Here are a small network's activations along a few directions, averaged over the inputs that share one value of a field.
Related values have similar rows: they may be neighbours, one step apart, or belong to one group.
(in the rows, 500 means zero)
Random noise pushes rows far along 13 fixed directions. That doesn't count. These rows show it; they differ only by the noise:
[511 545 513 386 501 444 551 465 534 495 531 375 601 501 409 374 590 376
 425 423 571 524 501 414 615 498 587]
[413 462 448 388 736 305 419 550 564 599 518 376 497 654 392 236 512 507
 479 236 716 486 456 414 659 429 484]
[619 694 519 684 517 451 326 600 283 779 629 646 561 376 401 472 391 521
 646 456 540 348 579 247 334 700 394]
[559 504 588 814 529 426 279 394 262 633 391 478 530 426 398 430 746 422
 552 255 469 221 482 333 522 384 469]
[582 403 491 342 465 538 537 398 325 443 305 585 708 476 453 598 534 492
 493 420 481 293 440 622 515 425 407]
[699 618 510 333 372 498 681 620 572 644 510 509 786 453 309 425 532 382
 443 464 473 512 486 711 630 445 484]
[470 349 441 313 460 473 587 410 494 320 383 283 550 579 443 505 567 501
 404 380 481 445 450 586 641 485 669]
[602 507 369 259 406 521 632 555 501 503 561 351 681 459 286 428 396 459
 469 579 428 535 574 565 616 689 594]
[473 565 511 632 529 552 524 578 526 563 351 597 370 486 370 602 699 498
 546 486 333 261 579 481 766 665 642]
[644 627 549 589 392 450 570 560 644 360 574 528 436 508 398 755 425 553
 540 553 426 347 305 591 353 860 654]
[676 381 509 682 404 540 475 337 459 369 488 656 623 314 520 727 504 357
 756 573 306 435 388 700 370 399 482]
[519 426 482 536 433 471 475 345 460 447 627 434 476 498 309 275 401 540
 673 492 366 621 453 338 502 620 583]
[512 471 544 587 378 510 422 502 338 415 514 656 558 354 772 659 338 526
 525 579 621 449 526 385 123 575 413]
[539 160 226 758 810 295 144 345 604 278 573 179 392 573 286 451 353 482
 687 593 407 422 229 809 454 469 383]
[401 418 585 732 437 441 435 472 604 274 331 307 319 584 609 551 714 515
 267 475 512 368 361 583 493 444 609]


Values of Safus:
d5: [605 347 541 654 574 474 450 474 564 587 487 620 635 326 353 231 585 380
 682 383 448 487 607 440 511 427 311]
d7: [536 558 536 433 465 452 589 555 737 446 654 620 440 437 503 565 441 476
 612 590 558 570 416 546 333 732 493]
d2: [540 521 467 222 721 571 721 569 614 545 467 815 585 497 553 829 487 415
 724 413 463 463 536 652 643 450 505]
d1: [709 711 605 399 365 647 667 337 407 621 604 618 637 463 329 598 591 432
 544 528 296 593 472 528 583 405 535]
d6: [419 311 429 588 620 466 291 407 243 524 252 274 467 440 467 451 825 390
 373 288 530 215 619 445 676 330 499]
d9: [380 362 556 318 512 586 582 395 564 491 473 633 524 540 678 295 525 523
 424 551 638 787 574 499 498 234 292]
d8: [599 409 336 548 615 396 385 387 413 540 709 301 404 648 380 655 265 644
 877 263 329 585 314 660 478 433 693]
d4: [522 350 417 433 561 500 618 528 590 447 413 506 516 541 345 527 476 516
 661 360 361 427 539 578 682 582 614]
d3: [597 305 441 548 605 525 374 300 184 542 349 640 754 403 492 562 517 432
 662 362 502 320 466 545 408 182 259]
The values of Safus form a 3 by 3 grid.
Question: List every value one step from d8, in the order listed.
Answer: d6, d3
Question: List every value one step from d2, in the order listed.
Answer: d5, d1, d4
Each value of Safus is a pair of two hidden parts, and every pair occurs once (3 first parts, 3 second parts).
Question: d4 and d3 share the first part; d4 and d2 share the second. Which value has the first part of d2 and the second part of d3?
Answer: d1

Values of Gifa:
h6: [545 708 442 811 403 439 488 971 574 824 680 646 251 535 451 605 203 799
 724 446 394 458 608 477 420 890 693]
h9: [450 534 632 651 414 559 522 454 470 390 438 537 534 315 682 515 677 283
 435 542 520 477 631 231 458 503 593]
h5: [408 162 566 559 378 550 691 385 711  63 292 620 408 395 697 714 661 441
 559 491 410 419 526 548 465 592 701]
h7: [569 493 491 390 611 490 538 241 547 301 600 508 533 517 444 709 503 380
 656 525 434 525 292 556 478 461 576]
h2: [502 449 458 601 315 481 536 776 557 455 363 518 573 336 653 573 504 428
 337 613 618 323 631 594 410 697 534]
h3: [483 361 319 476 719 631 396 385 435 503 483 521 584 292 614 673 613 239
 611 742 413 534 722 632 674 277 409]
h8: [427 459 541 298 450 438 613 600 492 578 323 502 416 735 422 382 558 750
 401 185 561 410 395 601 679 475 570]
h1: [309 463 554 494 566 487 527 580 472 513 434 567 285 680 763 604 442 727
 515 239 597 549 548 377 493 391 632]
h4: [392 449 502 314 451 555 464 425 373 530 486 512 407 639 511 337 335 778
 454 525 504 629 498 472 429 476 343]
The values of Gifa form a 3 by 3 grid.
Question: List every value one step from h9, in the order listed.
Answer: h6, h1
Question: List every value one step from h3, in the order listed.
Answer: h5, h7, h4
